Each row below holds a small network's activations on one input, seen along a few directions.
In each table, some parts of the input vary, and every possible input appears once, in random order.
Descriptions start from the smaller parts, as in this example, which fits no table here: values(2) and (point or line(11) or (line(4) and ring(5))).
Shared parts are said once, and a part with two or three values counts as separate values.

A family of inputs:
x1: [ 20  12 -17   0   9  27 -17 -37  -5 -17  -2  55 -12 -40   7  62 -15]
x2: [-17  61   4 -13 -99   4 -16  16 -29 -51   3  31  -4 -37  54  24  16]
x3: [  5 -33  13  -4  -3   7  14  -2  39  30   0 -74  11 -12  -2 -40 -19]
x4: [-35 -38 -12 -13  32 -45  32   5 -35  25  24   0   7  41 -32 -39   0]
x5: [-22 -18  33   6   9  11  13 -20  39  21  -6 -34  19 -12 -33 -25 -46]
x6: [ 67  19   1  16  -6  26 -31  31  18   5   2 -11 -40 -31  37   7  31]
x7: [-28 -46 -19 -12  29 -71  18  42 -56  20 -11  11  35  59 -44 -39   3]
x8: [ 51  -1 -10  24  -6  13 -23  23   5 -14 -14 -16 -54 -34  53   9  45]
x9: [-23  55 -45 -16  13 -12 -15  26 -34 -39  -2  46  -2  42  39  46  37]
x10: [ 33  22  -6   6  -4  33 -16 -32   5 -14  -7  53 -20 -20  -3  49 -19]
x11: [-85  23  20 -31 -95 -18  31  -1 -30  -5 -13 -40  31 -24  15 -23 -14]
x12: [ 51   5  18  36 -15  44 -28  -3  34 -10  22  14 -19 -14  16  18   5]
x13: [-13 -32  32  20  -8  22  25 -17  33  27   7 -52  20  -4 -20 -35 -27]
x14: [-16 -38  -1   9  -1  -9  28   7   6  24 -28 -83 -14 -25  12 -44  15]
x15: [ 33   4 -24   7  27 -22 -21  19 -40 -19  40  61 -31  32   5  13  28]
x16: [ 41  20  17  22   1  34 -40  -8  40 -17  10  32 -19 -22   3  26 -13]
x17: [-90  13 -32 -37  17 -35  32   8 -32   8 -18 -15  36  52   4  -8  10]
x18: [ 70   4   1  12 -10  29 -38  12  38  -7  15  -8 -28 -21  36  13  13]
x19: [  2 -19  12   0   0   4  21  16  20  42 -13 -78   0 -22  -3 -46   0]
x20: [-31 -16  11 -12   3  10  35 -44   4  26 -22 -12  16 -10 -37  -2 -51]
x21: [-25 -21  30 -13   8  18  28 -32  20  12 -10 -17  20 -12 -50 -12 -35]
x22: [ 38  17  14   5   1  42 -25 -20  21 -27   5  48 -17 -22 -15  40  -2]
x23: [ 40  -3 -29   8  25 -48 -35  57 -64 -26   4  70  -3  51  -7  10  30]
x24: [-45  -4   2 -12  31 -45  24  -5   6  14   7 -16  40  64 -21 -33  13]
x25: [-45 -25  -1 -17  16   3  34 -49  -6  23 -17  -9  25 -30 -27  10 -47]
x26: [ 22  38 -11   9  26 -22 -28  10   2 -29  23  45   2  55  13  20  42]
Changing only one part turns x6 into x19. The same change can be made to x9. Which row results? -> x17
What is each input in this table made of? -> values(2) and (point or line(4) or line(8))
A walk changes only the line(4) part. It starts at x9 and steps to x26. List the rest of the walk in order. -> x15, x23
Change only the line(8) part in x21. List by row number the other rows that result. -> x3, x5, x13, x14, x19, x20, x25

A family of inputs:
x27: [-36 -33  31  -7  20  13  37 -28  61  49 -11 -87  40   0 -37 -47 -45]
x28: [ 17  37 -17   6 -16  16 -27 -10  -4 -34  11  53 -19  -8  35  48   8]
x29: [ 35  26  26  10 -63  51 -21 -13  31 -14  11 -13 -26 -63  35  18 -12]
x30: [ 51  16 -19  13  29   2 -28  18 -19 -19  11  60 -22  27   0  30  21]
x31: [ 64 -23  -8  34  52 -17 -30  32   2   0  17  13 -23  29   0 -10  33]
x32: [-70  12 -33 -39  -6 -74  14  26 -89 -19  -6  59  44  56 -19   4   1]
x33: [ 22  32  22  13 -52  54 -20  -7  29 -24  -3   2 -19 -59  30  27  -5]
x34: [-93 -39  14 -26  12 -21  63 -35 -12  41 -15 -45  39   5 -56 -42 -49]
x35: [-99   5 -39 -39  15 -89  41  41 -72   5  -6 -15  42  88   1 -40  38]
x36: [  -3  -73   21    5    3   20   43  -21   33   63  -31 -107   -2  -61
  -22  -53  -40]
x37: [ 32  33 -22   1  10  11 -30  -2 -12 -26  18  61 -18   2  24  50  24]
x38: [ 73 -26  -2  29  44  -5 -30  37  21  19  15  -4 -28  24  -3 -23  28]
x39: [-84 -39  35 -16 -19 -17  65 -35  13  41 -12 -73  54   6 -46 -61 -42]
x40: [ 13  38  -2   3 -30  32 -26 -11   4 -35 -15  34 -14 -28  28  52   4]
x41: [ 21  45  10  -1 -40  34 -21 -17  16 -29  -9  21 -23 -51  28  39   3]
x42: [ 56  -9 -17  14  41 -10 -30  23  -4 -17  24  40 -26  33   1   8  34]
What is each input in this table made of? -> values(2) or line(4) or line(10)
